These are the activations of a small neural network, seen along a few directions. Each row is one input.
In each table, some parts of the input vary, and every possible input appears once, in random order.
A made-up example of a description, with smaller parts first: ring(5) and (point or ring(11) or (values(3) and line(6))).
Shared parts are said once, and a part with two or three values counts as separate values.

Table:
r1: [  7  10 -15  30 -21 -36   6  14 -13 -23  35  13  -3 -22  44  37 -30   9
   3]
r2: [-33   7 -14  22 -32  -1  -1  24  16 -22   7  21  28 -42   9  31 -44  -6
   8]
r3: [-31 -19  -2   2   1  14  29 -22  -8   9 -30  -7  47 -10  11 -22 -37  -2
   4]
r4: [-27  -5  21 -27  -7  26 -37  15  14 -14 -15  29 -44  18 -38   8  28  -2
  38]
r5: [ 44   0   9  -8 -17  -4 -22  -7  15  14  17  44 -43  51 -11  19  46  -1
 -11]
r6: [ -4  25  -2  26   5 -47   7 -12 -17 -19  14 -31  15   5  26   7  -7  -6
 -16]
r7: [-11  -7  24 -16 -11  40 -20  13   6 -23 -20  52 -34  25 -42  13  38   2
  25]
r8: [  5 -29  -2 -12   5  26  10  11   0  25 -23 -20  38 -44  -9 -26 -19  13
 -14]
r9: [ 33 -11  10   1  -5  11 -20 -11   2 -13   4  32 -63  45 -10  25  57  11
  19]
r10: [-44  24  -4  22  -3 -10  -5  -1  -2 -15 -13 -15  48 -18  -8   3 -24 -15
  -8]
r11: [ -2  12 -11  17  19 -28  25 -22 -26 -10   8 -36  15  13  33 -15  -3 -11
 -21]
r12: [ 51 -12  -5   3  35  -5  15  12  -2  24  24 -33   0 -35  -6 -16   6  15
 -30]
r13: [ 13 -16  -7  -6  18  25   4  37   5  20  -9 -26  38 -46 -34 -17 -17  15
 -23]
r14: [ 43 -23   0  -4  18  -3  25 -11  -9  29  13 -29   1 -31  21 -25   8  13
 -18]
r15: [-43   9 -14  13  11   8  10  -9 -14  -8 -25 -19  49  -8  -1 -18 -26 -19
 -13]
r16: [-34  14  14 -43   0  11 -37  17  28  26 -12  18 -45  33 -46  -2  13 -18
  22]
r17: [ 18  23   8 -16  -1  -5 -35  -8  10  30   3  -5 -75  51  -8  10  30  -3
  17]
r18: [ 10 -12   0   6   4 -17  48 -38 -23  10   7 -22  15  10  44 -20 -11   4
   1]
r19: [-33  27 -21  17 -12 -12  -8  17   9 -35   1   1  41 -27  -9  20 -31 -25
   9]
r20: [ 12 -10  14 -10   0  11 -38 -12  12 -11  15   6 -76  41   3  18  48   8
  24]
r21: [  1  10  29 -24 -18  26 -24  24  24   6 -12  65  -8  31 -33  12  28 -13
  -4]
r22: [ 10  28 -20  24   1 -48  -1   5 -15 -39  28 -10  11  -5  25  26 -19 -12
   4]
r23: [ 27 -19  -5  -6  10  -7  42 -27 -11  22  11 -21   6  -9  36 -34  -3  24
  -8]
r24: [-11 -26  -5 -12   3  23  25  -8   1  17 -28  -7  39 -26   5 -35 -32  20
  -6]
- Describe the family of inputs behind these rows. => values(2) and (line(4) or line(8))
- The inputs of r14 and r8 match in every part but the values(2) part. If r11 is changed in the same way as r14 into r8, which row does it become? => r15
- Which other rows does r12 become when the values(2) part takes its other values? List them by row number. => r13
- A walk changes only the line(4) part. It starts at r17 and steps to r20. List the rest of the walk in order. => r9, r5

Table:
r25: [-30  29   8  -3  -9   0 -45  22  18 -12   5  -4 -15  -5 -29  20  -8 -15
  16]
r26: [-50  13  -1 -13  -8   2  -9   1  -8 -24 -14  13 -11  19   9   9 -23 -10
  37]
r27: [-13  15  -9  20 -12 -22   6 -34  -8 -20   3   8  -7  39  28  18   3 -16
  10]
r28: [-30  -9 -28  31  38 -11  45 -16 -33 -18 -17 -82  92 -61  14 -42 -48  -2
 -27]
r29: [-11   9  20  -9  -5  27 -32  17  20   9 -16  24   7  15 -48   4  25 -20
 -18]
r30: [ 33 -37  -2 -18   3  29  -1   5  12  24  -2   1 -17 -23  -8  -8   8  26
   6]
r31: [ 18  -3  -9  36 -18 -19  -1   2   4 -21  26  13  -2 -15  20  38   7  11
 -14]
r32: [ 53 -26   4   6   4  -7  11  -5  -5   1  32  -7 -22  -9  26   3  19  23
 -15]
r33: [ -8 -16   9 -27  10  15  14 -16 -12  29 -29  -1 -25  28  -1 -25   7  12
  25]
r34: [-18  -5  -9   6 -17   6 -10  31   8 -24  10  18  -8 -38  -7  23 -18   5
  26]
r35: [ 13  -2   8 -12  16 -20  27 -34 -21   5   5  -5 -27  34  32 -16  21   1
  13]
r36: [  6 -25   7   0 -19  34  -2  12  24  -8  -6  39  22 -16 -26  10  16  10
 -10]
r37: [ 35  13   7  -2  14 -15 -13  -7   2  12  28 -24 -37  23   1  -6  31   1
 -18]
r38: [  4  12 -15  13 -10 -25  46   3  -7  29   6 -22  84 -53  37 -25 -84  -3
 -32]
r39: [-29  -6  14 -13  -7  20   5  -6  -2  -6 -36  40  10  33 -11 -16  12  -9
   8]
r40: [ 12   3   4 -29  20  19 -17  16   7  38 -10 -10 -33   9 -33 -14  17   3
   2]
r41: [ 15  36  -9  14  -2 -33 -25   9   0 -14  15  -2 -12  21  -5  28  14 -16
  -7]
- Describe the family of inputs behind these rows. => values(2) or (values(3) and ring(5))
- Which other rows does r39 become when the ring(5) part takes its other values? List them by row number. => r26, r27, r33, r35
- Which other rows does r41 become when the ring(5) part takes its other values? List them by row number. => r25, r29, r37, r40

Table:
r42: [ -5 -26  -2   0   5  21  21  14  -2 -10   1 -10  51 -50   5 -27 -36   6
 -17]
r43: [ 27  10  -3  16  -5 -46  24 -32 -18  -5  28  -9 -16  22  52   6   4   4
   1]
r44: [ 32 -16  -1  -4  16 -18  42 -41 -23  23  15 -32 -10  13  51 -31  -2  14
  -7]
r45: [-59   5 -12   4   9  17  20  -6 -11   8 -41 -24  61 -18  -7 -34 -48 -18
  -5]
r46: [-13  -2  -3  19 -15  -4   6  23   2 -38  14  13  47 -43   8  10 -33  -4
 -10]
r47: [  7  12  27 -32 -10  21 -42  23  21  14  -6  49 -53  49 -41  12  42  -6
  10]
r48: [-19 -10   6 -14 -11  22 -43   2  12 -16  -8  24 -77  31 -21  31  40  11
  49]
r49: [ 26  -9   2   4  32  -8  13 -11 -14  17   6 -51   5 -14   2 -28  14   9
 -26]
r50: [ 29 -19 -22  -4  11   9  22   5   2  27  -1 -22  26 -39   4 -14 -29  17
 -10]
r51: [ 22   6 -24  15  -8 -18   7  14   6   0  12   1  21 -30   6  26 -25   7
  -3]
r52: [-68  30 -15  24 -12 -10   4   3  -7 -21 -28  -1  57 -10  -5   6 -44 -29
   2]
r53: [ 20  16   0  22  12 -35  -4  -2 -10 -10  20 -29  -2  -6   4  11  20  -1
 -19]
r54: [ 17 -21  21 -19 -13  34 -19 -10  19  10 -20  59 -46  54 -30  15  70   3
  10]
r55: [-15  23  27 -31 -12  15 -50  17  24   0   9  33 -65  41 -30  17  29 -14
  26]
- Describe the family of inputs behind these rows. => line(4) or (values(2) and line(5))
- Which of the alternatives is r54? => line(4)
- A walk changes only the line(4) part. It starts at r54 and steps to r47. List the rest of the walk in order. => r55, r48

Table:
r56: [ 22 -11  16 -18  18   4   1 -21  -1  11   7 -20 -43  31   8 -19  32  15
   7]
r57: [ 10  26   3  -2  -2 -17 -15 -21  10   9  10  -4 -37  49  13  11  20  -7
   0]
r58: [ 24 -17 -10  13  18 -18  43  -6 -16  13  23 -48  30 -47  40 -29 -38  20
 -13]
r59: [  4   5 -18  35   9 -37  33 -25 -26  -4   1 -33  43  -4  38  -7 -22  -9
 -33]
r60: [-29  20   7   2 -15  -3 -32  -6   5 -18   0  -2 -34  26 -12  23  18 -12
  24]
r61: [-11   2   8 -13 -21  20 -34  38  24 -14  -4  47   2  -9 -38  19   9  -7
   5]
r62: [ -1 -19 -16   4   9  10  30   1  -3  31  -8 -32  53 -54   6 -27 -45   7
 -13]
r63: [-19  11 -25  27  -2 -28  10  10 -11 -22  11 -29  34 -54  28   8 -66   2
   6]
r64: [ 26  28   3   2  11 -26 -15  -1  -4   9  19   6 -35  35   4  10  27 -11
  -5]
r65: [ 20  15 -18  18  -3 -43  35  -6 -13   7  24 -29  39 -25  46   0 -48  -2
 -19]
r66: [ 27 -30  18  -8   0   6  21 -26  -2   6   8  18 -46  27  20 -16  31   8
  11]
r67: [-37  -4  21 -15 -28  29  -7   6  12  -8 -21  50  -7  23 -25   4  -2  -1
  18]
r68: [-43  16  14 -23  -9  25 -34   3  24  -1 -18  19 -10  25 -31  -3   6 -21
  12]
r69: [-29   9  -7   9 -11   8  20  18  -1  -4  -4 -11  66 -53  -1 -14 -68  -6
 -14]
r70: [ 27 -21   3 -14  -9  30 -17  24  18  16 -12  23 -12 -10 -34   8  22  13
   0]
r71: [-26  16  19 -12   3  16 -34  33   8  -1 -16  22  -2  10 -38  -1   7 -16
   3]
r72: [ 12   1   6   2 -16 -20   4 -21  -3   5   6  29 -37  49  25  15  20  -7
   5]
r73: [ -2 -27   9 -25  -5  34   0 -11   5  25 -25  28 -22  17 -11  -2  18  15
  22]
r74: [ 17 -20  -8  11  26 -14  44 -26 -30  -1   6 -46  46 -24  31 -34 -13  11
 -27]
r75: [ -6  -4   8 -26   4  31 -16  -8  19  26 -27  -4 -26  25 -23 -14  15  -3
  10]
r76: [ -5 -15 -14   5  14  10  36 -12  -9   9 -30 -29  67 -28   1 -32 -26   2
 -16]
r77: [  5  -5   5 -23  17  20 -19  10   6  30 -18  -4 -20  -1 -34  -5  26   3
   1]
r78: [-22  25  -4   7   2  -9 -31  19   5 -22   7   0 -34  10 -13  23  24 -16
  14]
r79: [  1   8   1  12 -26  -2 -32  23   8 -29  16  26 -20  -8 -24  46  23   1
  13]
r80: [-30   2  -2   5 -23   5 -13  -2   2 -29   0  34 -37  26  12  26  16  -4
  34]
r81: [-38   6  -4  12   0   9  26  -2 -12 -21 -20  -7  83 -28 -10 -17 -43 -14
 -18]
r82: [-27   7 -25  30   9 -27  16  -9 -21 -41  -5 -25  52 -29  18   6 -40  -7
   2]
r83: [ 35  -7   9 -19  29  -2  -5   4  -9  18  16 -14 -39  11  -3 -19  34  13
 -10]
r84: [ 52 -26   7  -6  13   6   1   5   5   1  28   9 -32  -3   0   7  37  24
  -4]
r85: [ 41  10  -5   9 -12 -18 -14   8  11  -2  26  24 -24  14   8  34  26   9
 -13]
- The inputs of r65 and r63 match in every part but one. If r64 is changed in the same way as r65 into r63, which row does it become? => r78
- Describe the family of inputs behind these rows. => ring(5) and (values(2) or line(4))
- Which other rows does r82 become when the values(2) part takes its other values? List them by row number. => r63
